These are the activations of a small neural network, seen along a few directions. Each row is one input.
Each table varies a few parts of the input and shows all the possible inputs, shuffled.
Descriptions start from the smaller parts, as in this example, which fits no table here: one of 2 separate values, together with either a single point or one of 11 places along a line or (one of 5 places around a ring, together with one of 6 places along a line).
Shared parts are said once, and a part with two or three values counts as separate values.
In the rows, zero is written as 128.

Other details of the inputs shift rows strongly along two fixed directions, in all tables alike. That doesn't count.

Rows:
R1: [ 96 106 122 137  92 128  94 106 112 163 100 101 112 112]
R2: [128 137 131 128 143 133 130 138 127 120 139 133 131 139]
R3: [140 132 123 126 134 132 141 135 129 123 136 133 133 130]
R4: [131 131 134 120 133 122 132 122 134 117 127 138 130 126]
R5: [141 123 117 140 114 137 137 129 125 138 126 124 124 122]
R6: [144 133 126 129 132 128 139 135 132 121 134 134 131 125]
R7: [132 135 135 124 140 130 136 135 128 118 132 139 131 127]
R8: [ 99 136 159 112 143  95 112 143 140  93 129 132 130 130]
R9: [141 133 132 130 133 129 138 134 131 123 136 135 131 132]
R10: [136 136 123 130 140 132 138 138 133 119 134 133 130 132]
R11: [140 134 132 129 131 126 136 134 133 122 135 136 132 129]
R12: [140 131 126 125 132 126 140 121 132 118 133 138 128 131]
R13: [143 132 127 122 137 126 138 120 135 121 136 132 128 132]
R14: [132 137 130 131 138 131 133 138 131 120 135 133 131 135]
R15: [135 134 125 128 136 134 143 135 126 122 135 136 134 128]
R16: [128 138 125 126 143 135 133 140 126 120 141 133 134 141]
R17: [147 130 122 125 133 126 137 122 136 122 136 134 130 128]
R18: [148 100  72 165  90 165 143 119  99 173 121  96 122 105]
R19: [139 133 120 124 131 127 143 121 131 120 136 136 132 131]
R20: [103 129 144 120 133 126 105 134 122 130 124 120 128 137]
R21: [137 130 128 132 135 132 139 137 135 120 134 131 135 136]
R22: [ 98 129 152 118 131 117  99 129 121 134 121 123 123 132]
R23: [121 133 137 123 135 125 127 134 126 122 130 137 133 134]
R24: [144 127 128 127 130 125 144 132 138 120 127 134 128 128]
R25: [140 130 126 127 132 129 145 122 131 119 131 138 130 128]
R26: [140 127 126 133 127 132 143 119 129 125 134 135 130 129]
R27: [141 129 133 130 130 125 143 130 140 122 131 135 130 133]
R28: [104 111 117 141 104 137 100 120 104 163 109 100 118 111]
R29: [140 125 125 125 131 124 142 122 140 117 129 142 127 127]
R30: [ 95 123 140 126 119 122  94 130 120 141 112 110 124 129]
R31: [142 130 132 124 131 126 141 134 137 117 128 135 128 129]
R32: [132 132 134 124 136 125 135 134 134 118 125 139 129 126]
R33: [134  91  69 167  78 164 134 102  92 183 110  89 117 100]
R34: [124 130 130 122 127 119 124 119 129 125 131 133 130 135]
R35: [142 131 129 127 131 124 140 134 137 120 129 135 128 128]
R36: [151 121 113 136 126 131 142 119 139 131 139 133 128 128]
R37: [137 132 125 124 133 126 145 123 131 119 132 137 133 131]
R38: [134 139 126 128 141 132 135 139 132 117 135 133 131 132]
R39: [ 81 134 167 109 133 105  84 129 123 129 111 126 123 133]
R40: [171  84  33 183  74 187 159  99  90 193 124  83 118  95]
R41: [ 78 125 162 113 118 102  75 124 123 141 104 112 120 129]
R42: [138 132 127 123 131 124 135 122 135 116 134 139 129 129]
R43: [ 94 124 154 117 122 112  93 124 122 139 111 115 120 131]
R44: [136 133 130 127 134 130 139 135 132 119 128 139 130 124]
R45: [137 134 129 129 140 136 141 134 127 123 137 134 131 127]
R46: [132 135 127 125 140 134 140 135 127 123 138 133 135 131]
R47: [141 126 122 124 129 123 138 122 141 118 133 141 125 128]
R48: [126 132 135 127 131 128 127 132 126 125 127 134 131 126]
R49: [141 127 127 125 130 127 142 123 137 116 129 140 128 126]
R50: [137 135 129 128 139 132 137 135 129 122 135 135 133 125]
R51: [136 131 126 129 136 132 138 137 134 119 131 131 134 132]
R52: [141 133 129 127 135 129 139 135 130 121 134 135 129 128]
R53: [103 113 127 129 109 123  93 107 113 156 111 103 116 122]
R54: [133 135 128 127 139 140 138 137 129 121 138 128 134 133]
R55: [136 132 133 130 134 130 137 133 131 123 134 136 130 129]
R56: [162 121  99 147 113 145 158 117 130 132 138 133 127 122]
R57: [138 130 124 129 124 126 134 119 133 123 134 135 129 130]
R58: [ 70 115 151 117 109 108  70 120 112 155  98 100 118 128]
R59: [102 116 131 126 110 117  89 110 119 151 112 107 118 122]
R60: [122 129 136 124 126 120 121 118 128 126 128 132 126 134]
R61: [142 133 120 122 135 127 141 121 134 123 138 131 133 133]
R62: [ 72 130 171 104 125  94  72 116 128 130 106 123 121 133]
R63: [129 137 125 123 140 139 138 140 129 120 140 129 139 137]
R64: [136 129 134 124 134 127 136 132 131 122 129 131 128 129]
R65: [138 134 128 128 137 133 139 135 129 119 131 139 134 123]
R66: [125 135 133 128 137 126 127 136 133 122 132 130 129 136]
R67: [139 132 128 129 136 131 140 135 132 121 133 136 130 125]
R68: [140 130 127 130 137 129 142 133 134 122 131 135 130 126]
R69: [ 99 115 122 136 109 135  96 125 107 155 110  99 123 120]
R70: [ 49 138 191  98 137  71  62 138 138 103 113 122 124 136]
R71: [129 131 141 125 127 120 128 131 137 124 127 132 127 132]
R72: [ 95 140 153 114 141 112  95 137 128 121 123 127 128 138]
R73: [134 140 125 128 142 134 134 139 129 119 138 133 133 131]
R74: [106 108 116 143 102 135 105 118 109 165 107 100 116 112]
R75: [138 131 130 132 132 130 143 132 134 122 130 139 132 128]
R76: [105  94  97 152  81 141 104 101 106 179  99  92 110 103]
R77: [122 131 137 123 137 128 126 134 125 125 135 132 133 136]
R78: [135 134 126 128 138 136 135 139 130 119 136 130 137 131]
R79: [141 129 125 125 128 125 137 122 137 116 131 140 126 129]
R80: [155 124 114 137 123 134 145 120 135 129 140 133 129 128]
R81: [140 132 132 131 129 124 139 133 138 123 132 136 130 131]
R82: [137 131 129 124 134 129 142 133 132 121 133 132 133 133]
R83: [137 133 127 128 137 134 138 139 133 117 133 131 135 132]
R84: [144 133 127 128 129 129 141 136 134 120 131 135 128 126]
R85: [142 130 129 127 132 127 140 133 133 120 131 134 131 127]
R86: [133 140 124 129 143 139 137 138 127 121 140 131 130 133]
R87: [145 128 125 123 133 124 136 123 139 120 135 136 127 130]
R88: [145 125 122 124 135 123 137 123 142 122 136 137 126 130]
R89: [105 125 129 125 126 133 108 133 117 137 123 114 131 136]
R90: [129 141 121 125 142 139 137 139 126 122 141 129 134 135]
R91: [115 114 116 142 103 139 114 122 111 156 110 109 119 111]
R92: [118 123 131 125 120 116 116 117 136 131 125 131 122 130]
Description of these inputs: one of 2 separate values, together with either a single point or (one of 5 places along a line, together with one of 9 places along a line).
- Changing only the choice among 2 separate values turns R12 into R60. The same change can be made to R68. Which row results? => R74
- Changing only the choice among 2 separate values turns R55 into R67. The same change can be made to R41. Which row results? => R85
- Changing only the choice among 2 separate values turns R48 into R65. The same change can be made to R1. Which row results? => R49
- A walk changes only the place on the line of 9. It starts at R86 and steps to R54. List the rest of the walk in order. => R45, R7, R52, R64, R25, R12, R13
- Change only the choice among 2 separate values in R40. List by row number the other rows that result. => R61

Rows:
R93: [ 82 117 137 125 113 130  79 132  94 161  97  94 115 110]
R94: [140 156 165  93 174 105 135 126 167  89 157 169 146 172]
R95: [238 111  46 195 124 201 241 160 129 124 165 132 138 103]
R96: [116  98  98 161  86 166 108 131  85 196 105  76 115 104]
R97: [ 28 129 178  83 128  83  31 107 112 147  96 107 111 143]
R98: [ 70 118 134 132 113 138  88 134  89 154  93  92 122 105]
R99: [138 150 152 111 156 100 150 166 161  67 139 158 143 133]
R100: [ 30 121 172  88 115  66  27  92 125 135 105 106 112 136]
R101: [118 143 232  75 141  40 104 111 192  72 105 192 118 141]
R102: [189 153 109 125 160 154 183 137 139 102 162 162 145 134]
R103: [105  99  97 170  87 174 119 133  79 188 100  74 123  99]
R104: [120 142 215  77 142  37 118 107 186  73 108 191 121 129]
R105: [183 149 105 128 156 158 189 129 131  99 164 168 147 143]
R106: [135 150 170 100 161  86 125 122 169  77 165 167 146 168]
R107: [178 151 102 147 156 155 197 162 137  88 158 155 142 121]
R108: [226 126  53 174 126 200 223 128 116 140 169 147 147 131]
R109: [ 25 126 182 103 131  80  32 144 120 129  81  99 109 115]
R110: [139 148 165 114 153 102 148 173 165  75 142 156 144 146]
R111: [135  90  63 164  74 155 111  88  99 193 114  70 108 116]
R112: [123 102  83 158  86 169 108 113  89 202 107  82 116 106]
R113: [184 144 107 117 153 126 179 115 155  88 169 153 138 150]
R114: [121  92  74 163  81 166 113 101  86 204 111  79 113 117]
R115: [142 151 146  90 172 112 146 119 160  84 157 167 142 157]
R116: [108 104  85 175  83 169 117 139  88 184 105  76 112  94]
- What do these inputs look like to the network? => one of 2 separate values, together with either a single point or one of 11 places along a line
- Changing only the choice among 2 separate values turns R105 into R108. The same change can be made to R99. Which row results? => R110
- Change only the choice among 2 separate values in R113. List by row number the other rows that result. => R111
- Change only the choice among 2 separate values in R107. List by row number the other rows that result. => R116

Rows:
R117: [ 50 124 147 113  97  90  51 112 114 142  95 108 113 121]
R118: [ 58 114 138 126 112 108  59 118 124 155  91  90 102 119]
R119: [121 162 105 106 182 166 122 122 104 130 187 124 156 189]
R120: [147 126 136 108 141 122 151 118 141 120 128 158 135 129]
R121: [ 58 116 131 120 104 115  63 118 117 146  88  97 101 118]
R122: [ 71 104 163 105 101 101  52 108 128 168  87 102 116 135]
R123: [149 131 137 115 136 120 150 120 152 125 129 148 138 142]
R124: [127 154 145 135 149 155 146 176 116 109 132 139 148 133]
R125: [159 103  50 199  91 214 176 155  75 196 121  81 126  88]
R126: [ 56 121 147 123 102  90  54 110 121 152 101 101 114 120]
R127: [109 148 154  96 150  99 123 147 144  79 134 134 137 138]
R128: [138 130 139 126 125 120 155 118 136 103 137 150 134 142]
R129: [140 128 145 134 132 116 153 118 144 112 143 144 135 142]
R130: [136 133 124 123 151 129 141 133 145 100 136 148 123 121]
R131: [ 86 105 122 128 104 110  72 132 110 155 101  70 112 117]
R132: [147 132 132 109 131 122 151 121 143 116 123 154 137 143]
R133: [158 145 137 114 134 119 144 112 135 116 126 156 124 134]
R134: [165  99  49 198  89 209 171 162  71 200 124  81 119  94]
R135: [137 135 126 125 137 116 141 125 138 104 147 155 134 119]
R136: [138 132 126 116 149 122 146 141 134  94 139 131 136 116]
R137: [166 137 148 118 134 123 135 118 148 124 141 147 124 136]
R138: [149 122 147 133 126 119 143 124 146 112 149 143 136 147]
R139: [138 137 126 123 146 116 149 144 143 101 142 120 136 130]
R140: [139 123 144 126 137 119 154 115 134 106 140 153 133 129]
R141: [149 134 128 134 130 112 130 133 149 109 151 145 138 138]
R142: [159 139 141 112 143 118 143 109 133 121 131 161 123 121]
R143: [159 144 144 119 137 119 144 112 145 125 135 150 125 131]
R144: [147 132 125 131 144 124 132 143 154 107 141 137 125 142]
R145: [158 102  57 197  98 219 163 150  71 182 112  87 133  78]
- What do these inputs look like to the network? => either a single point or (one of 4 places along a line, together with either a single point or one of 6 places along a line)
- A walk changes only the place on the line of 6. It starts at R139 and steps to R118. List the rest of the walk in order. => R126, R129, R123, R143
- A walk changes only the place on the line of 6. It starts at R127 and steps to R121. List the rest of the walk in order. => R117, R128, R132, R133
- Change only the place on the line of 4 in R125. List by row number the other rows that result. => R124, R134, R145
